A small network was shown many inputs. Here are its activations along a few directions, one row for each input.
In each table, some parts of the input vary, and every possible input appears once, in random order.
A made-up example of a description, with smaller parts first: one of 4 places along a line, together with either a single point or one of 9 places along a line or (one of 2 separate values, together with one of 5 places around a ring).
Shared parts are said once, and a part with two or three values counts as separate values.

Other details of the inputs shift rows strongly along two fixed directions, in all tables alike. That doesn't count.

Rows:
row 1: [  4   3 -10  11   4   4   8 -15  -5   8   9 -10  -5   3]
row 2: [  2  -9  16   7   6 -20 -16  -8  -4  -1   0   5  12  -8]
row 3: [  6 -17   9  21  16 -31 -23 -21 -27   1   5   9   8  -4]
row 4: [ -4   9  -4   2  -7   4  13 -10   7  -1  -3  -2   2  -2]
row 5: [ -6  14 -14   3  -1  22  19 -11  16  -1  11 -12  -9   4]
row 6: [  9 -15   5  -1  17  -4 -15   0 -13   4   7  14   9  -2]
row 7: [ -7  -2 -10  22 -13   0   3   8   3 -14   6  -1 -23  16]
row 8: [ -6   5 -14   6   2   7  11 -20   8  -8   8   4 -14   2]
row 9: [  0  11  -6 -10  -3  19  12   5   5  11  -2 -12   6   2]
row 10: [ -5   4  22 -33   1   5 -12  33  12   5 -14  11  29 -11]
row 11: [ -1 -18   2  15  25 -17 -27 -18 -25  -7  10  19   3   1]
row 12: [  3 -20   0  20  15 -17 -18 -22 -32  -8   3  21   9   0]
row 13: [ 7  0 -7 -8  4  7  7 -4  6 11  9 -8 -7  0]
row 14: [  3 -10   3  17   2 -12 -13  18 -12 -30  -8   7  -9   3]
row 15: [ -5   2  -5   2   6  -5   3 -17  11  -3  13  -5 -12  -1]
row 16: [ 16 -29   8  16  20 -22 -21 -17 -24   1  13  12   6  -3]
row 17: [-4 12 -1 -6 -5 19 14  3 13  3  1 -9  8  0]
row 18: [  0   2  22 -16 -18   6  -9  49   0 -13 -20   7  13   6]
row 19: [  4   9 -17  -8  -8   4  20 -15  13  11   1 -15 -19   1]
row 20: [ -9  16 -15   2 -10  14  23 -15  14  -3   1  -8  -9   2]
row 21: [  2  10 -19 -10  -6   8  19 -13  13   9   4 -10 -20   1]
row 22: [ -1  13  -8 -11 -10   9  15   0   4  11 -10  -8   3  -1]
row 23: [  7 -19  11  25  10 -29 -15 -23 -20  -9   3  19   9  -7]
row 24: [  4   0  15 -37  -2   7  -9  32   2  12 -22  16  27  -9]
row 25: [ 10   0  20 -30 -11  -2  -7  27   1  18 -27   5  30 -12]
row 26: [  7 -22  -4  30  12 -22 -21   4 -33 -28  -2  10 -18   6]
row 27: [  7 -24   9  18  24 -14 -20 -15 -15 -11  18  23   6  -3]
row 28: [  1  14 -10   1 -13   3  21 -17  20   5   0 -14 -15  -2]
row 29: [ -4   2 -17  17 -13   1   6   8  -8  -8   7  -7 -31  16]
row 30: [ -5  -6  12   9   8 -14 -14  -7 -10  -6   1   8  17  -6]
row 31: [ -3   4 -10  18 -12   3   5   4  -1 -24   4  -7 -31   7]
row 32: [ -4   1  17 -13 -21   4  -8  52   1  -9 -17   9  13   4]
row 33: [ -3  13 -19  -1   0  22  17  -9   8   8   9 -15 -11   7]
row 34: [ -2  15 -10   7  -6  14  22 -13  15   4   9 -17  -8   2]
row 35: [  4   0  18 -32   2  16 -11  36   0  13 -15  10  33  -6]
row 36: [ 15 -22  10  24  17 -24 -19 -19 -28   3   9  10  10  -4]
row 37: [ -3  10  -4 -16  -5  12  12   3  19   1  -2   3  -3  -3]
row 38: [ -2   2 -14  15 -10   3   4   5 -11 -16   2 -10 -36   9]
row 39: [-8  8 -8 -1 -3 11 10 -8  8 -5  0  3  0  0]
row 40: [ -2   7  28 -24  -8  -4  -8  29   9  10 -20   0  36 -14]
row 41: [-14  16  -3 -11  -3  15   8   3  16   0  -1  -7   5   0]
row 42: [ 11   4  -2  -1  -2   3   7  -6   5  15   2 -14  -4  -1]
row 43: [  5   5   3 -12  -5   9  14   3  20   8   3 -12   1  -4]
row 44: [  7 -16  11   2   4 -17  -9  -8  -4  -5  -1  14  10  -8]
row 45: [  7 -20   9  18  16 -30 -26 -21 -24   1   6   9   5  -5]
row 46: [ -8   8 -19   8 -20  11  14  16   6   0   0 -15 -31  19]
row 47: [-12  11  -3   1  -1   6   6  -7   8  -3   2  -7   3   0]
row 48: [ -1   2  13 -31  -5  12  -8  31  -3   9 -25  13  34  -6]
row 49: [  3  16 -15   0 -11   3  23 -15   9  13  -3 -17 -14   0]
row 50: [ -4  -7   5   4  11  -9 -17  -5 -19   0  -2   7  16  -1]
row 51: [ -6  -9  18 -10 -15   5  -5  49   5  -6 -23   8  11   6]
row 52: [  4 -23   8  20  23 -11 -20 -16 -18 -14  16  23   8  -1]
row 53: [ -3   2  -3   4   3  -8   4 -18  11  -1  10  -9 -11  -2]
row 54: [ -2  11 -14  -6  -7   7  21 -14  22   1   6  -7 -18  -1]
row 55: [  1   1  18 -20 -17   7 -10  50  -9  -4 -22   4   9   8]
row 56: [  3   0  -8   6   5   3  11 -17  12   0  18  -7 -14   0]
row 57: [  0   3 -12   2   3  -6   6 -21   5   7  10 -15 -18   2]
row 58: [ -8  19 -16  -1  -5   8  16 -13   8  10   3 -21 -12   3]
row 59: [-11  10  -4  -4   4   7   3  -6  12  -4   6  -1  -4   0]
row 60: [  4 -22  -1  15  20 -15 -21 -20 -27  -8   6  26   3   0]
row 61: [  7   4   3   3  -4   2   9  -7  13   7   5 -11  -1  -4]
row 62: [ -5 -11  16 -14 -13   4  -7  51  -6   2 -25   6   9   8]
row 63: [  8   2  30 -21  -7   3  -4  31   7  13 -17   2  38 -13]
row 64: [ -4   7 -16   1   9   1   3 -17   4   4  12  -6 -19   4]
row 65: [ -2   5  -7 -11   3   0   3  -6   7   9   5  -9  -9   0]
row 66: [ -9   7 -14   4   7   5   1 -15  -3   1   7  -6  -8   5]
Each input here is: one of 2 separate values, together with either one of 6 places along a line or (one of 3 separate values, together with one of 9 places around a ring).
Question: Changing only the choice among 2 separate values turns row 26 into row 14. The same change can be made to row 24. Which row results?
Answer: row 37
Question: Changing only the choice among 2 separate values turns row 62 into row 51. The same change can be made to row 50. Which row results?
Answer: row 47
Question: A walk changes only the place on the ring of 9. It starts at row 59 and steps to row 41. List the rest of the walk in order.
Answer: row 47, row 30, row 40, row 2, row 53, row 15, row 10
Question: Which other rows does row 39 become when the place on the ring of 9 takes its other values? List them by row number.
Answer: row 4, row 8, row 20, row 23, row 28, row 37, row 44, row 54
Question: Which other rows does row 64 become when the choice among 2 separate values takes its other values? List them by row number.
Answer: row 10
Question: Which other rows does row 58 become when the choice among 3 separate values takes its other values? List them by row number.
Answer: row 1, row 22

Rows:
row 67: [ -6  28   6 -44 -30  32  21  53  27  13 -27 -15  12   0]
row 68: [ -3  15 -28  18 -11   9  26 -21  13  -6  16 -22 -43  12]
row 69: [  1 -21  32  -9   5 -14 -33  36 -19 -10 -19  28  38  -9]
row 70: [  8 -26  11  19  25 -21 -27 -20 -28  -4  11  21  17  -6]
row 71: [  8 -25  12  19  22 -29 -24 -27 -23  -5   7  22  15  -9]
row 72: [  6 -27  12  24  11 -23 -25  -3 -25 -17   4  21   3   0]
row 73: [ -4  17 -28   8   2  10  25 -39  18   5  20 -18 -29   4]
row 74: [  6 -27  12  23  12 -24 -25  -2 -24 -17   4  21   3   1]
row 75: [  7 -20  31 -17  13 -16 -31  14 -16   4 -13  28  45 -16]
row 76: [ 0 -1 -1 -3 -4  3  1 13 -1  0 -5 -3 -5  4]
row 77: [ -2   1 -24  30   3  -7   7 -32  -5 -10  20 -11 -40  12]
row 78: [  1 -23  31  -9   4 -13 -33  36 -21  -9 -19  28  38  -6]
row 79: [  8 -20  34 -14  10 -19 -30  15 -17   7 -15  24  47 -16]
row 80: [ -6  15 -29  17  -8   8  24 -21  12  -2  16 -22 -43  13]
row 81: [  8 -21  32 -16  14 -17 -30  14 -15   3 -14  28  46 -17]
row 82: [ -5  32   8 -51 -19  33  23  35  39  23 -20 -18  22  -9]
row 83: [  3 -24  10  19  15 -21 -30  -2 -32 -15   0  21   8   1]
row 84: [  5 -22  30 -10   5 -11 -32  39 -24  -7 -21  28  36  -5]
row 85: [ -9  30   8 -45 -28  29  17  51  29  12 -28 -16  14  -2]
row 86: [  7 -21  31 -13   6 -15 -35  37 -25  -3 -20  23  35  -8]
row 87: [ -2  17 -25  13  -2   4  28 -41  18   6  17 -23 -29   2]
row 88: [ -3  32   8 -49 -22  31  24  35  35  28 -21 -21  23  -8]
row 89: [  4 -27  11  22  12 -20 -27  -1 -30 -16   2  25   7   2]
row 90: [ -3  21 -25   3  -6  10  31 -34  23  11  12 -24 -27   2]
row 91: [  6 -25  13  21  24 -24 -26 -23 -25  -6  13  22  17  -6]
row 92: [  2   4   2 -10   0  -1   4  -7   5  12  -3  -2   8  -6]
row 93: [ -4  26   8 -43 -30  30  20  54  31  14 -26 -17  11  -1]
row 94: [ -3  16 -28  10   4  13  24 -36  15   6  21 -20 -29   6]
row 95: [ 0  0  1 -1 -7  2  1 13  1 -1 -4 -1 -5  5]
row 96: [  5 -24  13  21  13 -26 -28  -4 -26 -16   4  18   4  -1]
row 97: [  2 -20  32 -11   5 -14 -35  35 -25  -6 -20  27  37  -7]
row 98: [  2   0 -21  31  11 -11  11 -53  -2  -2  26 -10 -26   4]
row 99: [  3  -1 -23  28  12 -10  10 -51  -5   2  22  -9 -26   3]
row 100: [ -2  17 -26  13  -2   6  26 -39  15   9  18 -23 -28   5]
row 101: [ -6  29   7 -44 -31  32  21  53  29  11 -27 -15  13  -1]
row 102: [  5 -25  10  17  25 -23 -26 -24 -24  -7  13  25  15  -6]
row 103: [  8 -25  14  22  21 -28 -24 -25 -24  -6   9  19  17  -8]
row 104: [  1   4   0 -11   2   2   3  -7   5  10   0   0   8  -5]
row 105: [  9 -26  12  20  24 -23 -26 -21 -28  -3   9  19  18  -6]
row 106: [ 4  4  1 -7  2  2  3 -5  3 11 -2 -5 10 -5]
row 107: [  6 -25  10  17  25 -24 -25 -26 -22  -8  11  24  14  -8]
row 108: [-2 -1  1 -3 -6  2  0 12  1  0 -4 -2 -4  5]
row 109: [  0 -26  11  23  13 -21 -25  -4 -26 -20   3  23   6   1]
row 110: [-10  20 -28  10 -11  14  26 -14  15  -2  10 -21 -36  13]
row 111: [ -5  14 -28  19  -9   8  25 -20  15  -5  15 -21 -43  14]
row 112: [-1  4  2 -9  4  5  2 -5  7  7  3  0  9 -5]
row 113: [  6 -26   9  19  15 -23 -27   0 -29 -11   3  19   5   1]
row 114: [-3  2  1  1 -7  5  2 12  3 -8 -5  1 -2  2]
row 115: [  2  -2 -25  30   2  -4  11 -29  -7 -11  19 -10 -40  12]
row 116: [  7 -20  35 -13  15 -14 -31  17 -16   2 -11  25  47 -15]
row 117: [ -5  27   4 -43 -28  34  20  53  27  13 -28 -16  11   0]
row 118: [  8 -20  34 -12  12 -16 -31  17 -17   5 -12  24  48 -15]
row 119: [ -3  27   7 -45 -30  30  20  53  28  16 -26 -18  10  -1]
row 120: [  8 -20  35 -12  13 -16 -30  17 -16   3 -12  24  48 -16]
row 121: [-4  2 -3 -2 -4  5  1 12 -2 -2 -5 -1 -2  4]
row 122: [ -6  13 -28  18  -9   8  25 -21  14  -5  16 -22 -42  14]
row 123: [ -8  28   7 -43 -29  32  20  54  31  11 -28 -14  13   0]
row 124: [ 2  4  2 -8  0 -1  4 -7  4 12 -2 -3  9 -6]
row 125: [-2  2  1 -2 -6  0  0 12  3 -2 -3 -2 -3  2]
row 126: [ -7  15 -29  19  -9  12  25 -20  11  -6  14 -18 -41  15]
row 127: [ -6   3 -23  33   3  -6   9 -34  -3 -17  20  -9 -38  11]
row 128: [ -3   1 -24  34   1  -3  12 -32  -3 -18  20  -7 -38  11]
row 129: [ -2   1 -23  32   3  -8   8 -33  -3 -12  21 -12 -40  11]
row 130: [  6 -26  10  20  13 -19 -26   1 -33 -16   1  23   7   1]
row 131: [  0  -2 -25  32   4  -4  10 -28  -5 -10  19  -9 -40  14]
row 132: [ -5  16 -27  11   2  12  25 -37  16   6  22 -19 -29   6]
row 133: [  1   3  -1 -11   6   7   2  -4   4   8   1   0   8  -5]
row 134: [ -5  35   6 -61 -23  36  25  41  40  29 -25 -18  24  -9]
row 135: [ -3  15 -27  18 -10   9  27 -21  14  -8  15 -22 -43  11]
row 136: [ -5  31   7 -53 -18  33  23  35  39  22 -20 -16  22 -10]
row 137: [ -6  27   9 -43 -27  27  19  53  33  14 -26 -18  12  -3]
row 138: [ -8  13 -31  17  -6  13  24 -20   9  -5  13 -20 -40  15]
row 139: [-3  2  0  0 -8  5  1 12  2 -6 -5  1 -2  3]
row 140: [ -3  13 -28  18 -10  10  25 -20  12  -3  15 -21 -44  14]
row 141: [  1 -23  31 -10   4 -12 -33  36 -23  -6 -19  28  37  -5]
row 142: [ -2  25   5 -43 -28  31  20  53  28  16 -27 -18   8   0]
row 143: [-2 -1  2 -2 -6  1  1 12  4 -4 -4 -3 -4  2]
row 144: [ 10 -26  10  16  23 -27 -26 -24 -28  -1   6  21  16  -8]
row 145: [  2   3  -1 -11   4   3   2  -6   4  10  -1  -1   8  -6]
row 146: [ -3  30   2 -53 -17  33  22  33  34  26 -21 -17  20  -8]
row 147: [ -1  -1 -24  26  15  -5   9 -50  -2  -2  28  -4 -27   5]
row 148: [-10  16 -29  19  -8  10  25 -22  13  -7  15 -20 -40  13]
row 149: [  2 -26  12  24  13 -21 -25  -2 -26 -20   3  24   6   1]
row 150: [  0  -1 -22  30  14  -5   9 -50  -3  -1  28  -8 -26   6]
Question: Changing only one part turns row 85 into row 83. The same change can be made to row 75. Which row results?
Answer: row 145
Question: Changing only one part turns row 111 into row 74. The same change can be made to row 93. Which row results?
Answer: row 72
Question: Describe the family of inputs behind these rows.
Answer: one of 4 places along a line, together with either one of 9 places around a ring or (one of 2 separate values, together with one of 6 places along a line)
Question: A walk changes only the place on the line of 4. It starts at row 99 and steps to row 124. List the rest of the walk in order.
Answer: row 79, row 87
Question: Which other rows does row 88 become when the place on the ring of 9 takes its other values? List them by row number.
Answer: row 92, row 100, row 104, row 124, row 132, row 134, row 147, row 150
Question: Which other rows does row 119 become when the choice among 2 separate values takes its other values? List them by row number.
Answer: row 67
Question: A walk changes only the place on the ring of 9. It starts at row 116 and steps to row 120. List the rest of the walk in order.
Answer: row 103, row 87, row 71, row 81, row 107, row 136, row 82
